A small network was trained on made-up records. Each row is its average activation on records with the value named, seen along a few directions.
Values that are neighbours, or in one group, have similar rows; names and order tell nothing.
In the rows, 500 means zero.
Random noise pushes rows far along 6 fixed directions. That doesn't count. These rows show it; they differ only by the noise:
[389 590 579 711 450 871 553 563 532 598 651 403 582 529 492 509 410 584
 784]
[512 447 513 488 449 426 527 411 454 446 552 633 516 465 580 499 478 564
 548]
[325 574 409 461 359 555 544 426 597 409 634 445 626 368 506 537 481 403
 566]
[398 531 302 318 495 479 537 424 476 453 336 464 467 530 575 466 629 375
 309]
[343 679 478 589 468 817 554 619 542 587 562 381 491 593 460 479 542 469
 669]
[529 752 622 418 485 593 440 581 711 454 424 362 501 410 236 517 432 332
 220]
[616 497 453 434 488 277 523 631 458 528 498 496 453 619 458 563 548 544
 510]
[349 658 454 490 562 815 545 517 434 569 358 546 333 661 571 356 664 449
 486]


Field ROG:
pebeg: [366 537 423 570 490 669 537 568 419 543 588 526 392 587 629 361 626 567
 759]
kogor: [551 632 626 485 410 463 405 674 653 444 665 486 530 416 241 538 460 360
 481]
nupud: [395 750 513 488 422 576 408 374 681 298 647 309 538 255 401 465 459 456
 587]
filef: [529 616 418 385 531 342 418 554 475 473 412 459 359 580 508 390 703 454
 430]
beme: [587 374 462 564 524 547 407 652 431 525 495 438 478 560 393 580 624 408
 535]
dosi: [573 532 706 448 569 606 399 409 504 393 286 718 373 314 457 387 544 316
 208]
desaf: [499 558 529 495 581 591 493 573 538 621 395 388 521 562 457 522 465 438
 390]
dor: [295 623 468 470 609 515 621 537 537 653 474 597 381 687 489 476 583 428
 442]
suve: [541 444 338 425 633 169 604 760 489 675 410 381 398 747 424 608 565 477
 443]
dute: [522 592 532 491 607 607 470 587 467 557 338 603 289 681 464 363 628 502
 397]
ROG is arranged as a star with 3 arms.
Which values are neighbours of suve? Give them in the order they are listed.
Answer: desaf, dor
Which values are neighbours of kogor? Give them in the order they are listed.
Answer: dosi, dute
Which values are neighbours of nupud? Give them in the order they are listed.
Answer: filef

Field ZUFIP:
zas: [627 482 747 598 557 736 421 582 524 528 484 561 521 444 347 554 383 441
 455]
muza: [355 360 477 431 451 661 501 267 457 321 402 769 508 300 606 526 585 274
 326]
femu: [386 528 182 395 570 594 600 666 430 702 265 167 492 748 564 481 673 420
 432]
lofi: [416 648 764 555 518 693 518 298 538 451 521 805 402 409 527 313 409 561
 444]
giki: [526 421 576 398 545 347 515 210 593 402 370 617 561 345 524 489 314 511
 124]
fezud: [872 383 679 415 545 197 320 416 518 352 462 497 546 355 424 547 268 667
 325]
dok: [735 717 479 257 507 221 411 855 643 513 259 365 351 579 149 572 673 283
  61]
pon: [731 347 538 619 504 447 426 545 596 569 512  59 805 398 410 603 165 643
 469]
fab: [228 614 490 499 515 616 615 326 655 507 508 503 549 416 501 509 447 371
 376]
mevaz: [620 285 499 749 495 667 404 367 384 516 560 184 702 425 650 530 361 748
 752]
ZUFIP is arranged as a star with 3 arms.
Which values are neighbours of zas? Give them in the order they are listed.
Answer: muza, dok
Which values are neighbours of fezud? Give them in the order they are listed.
Answer: pon, mevaz
Which values are neighbours of fab? Give them in the order they are listed.
Answer: giki
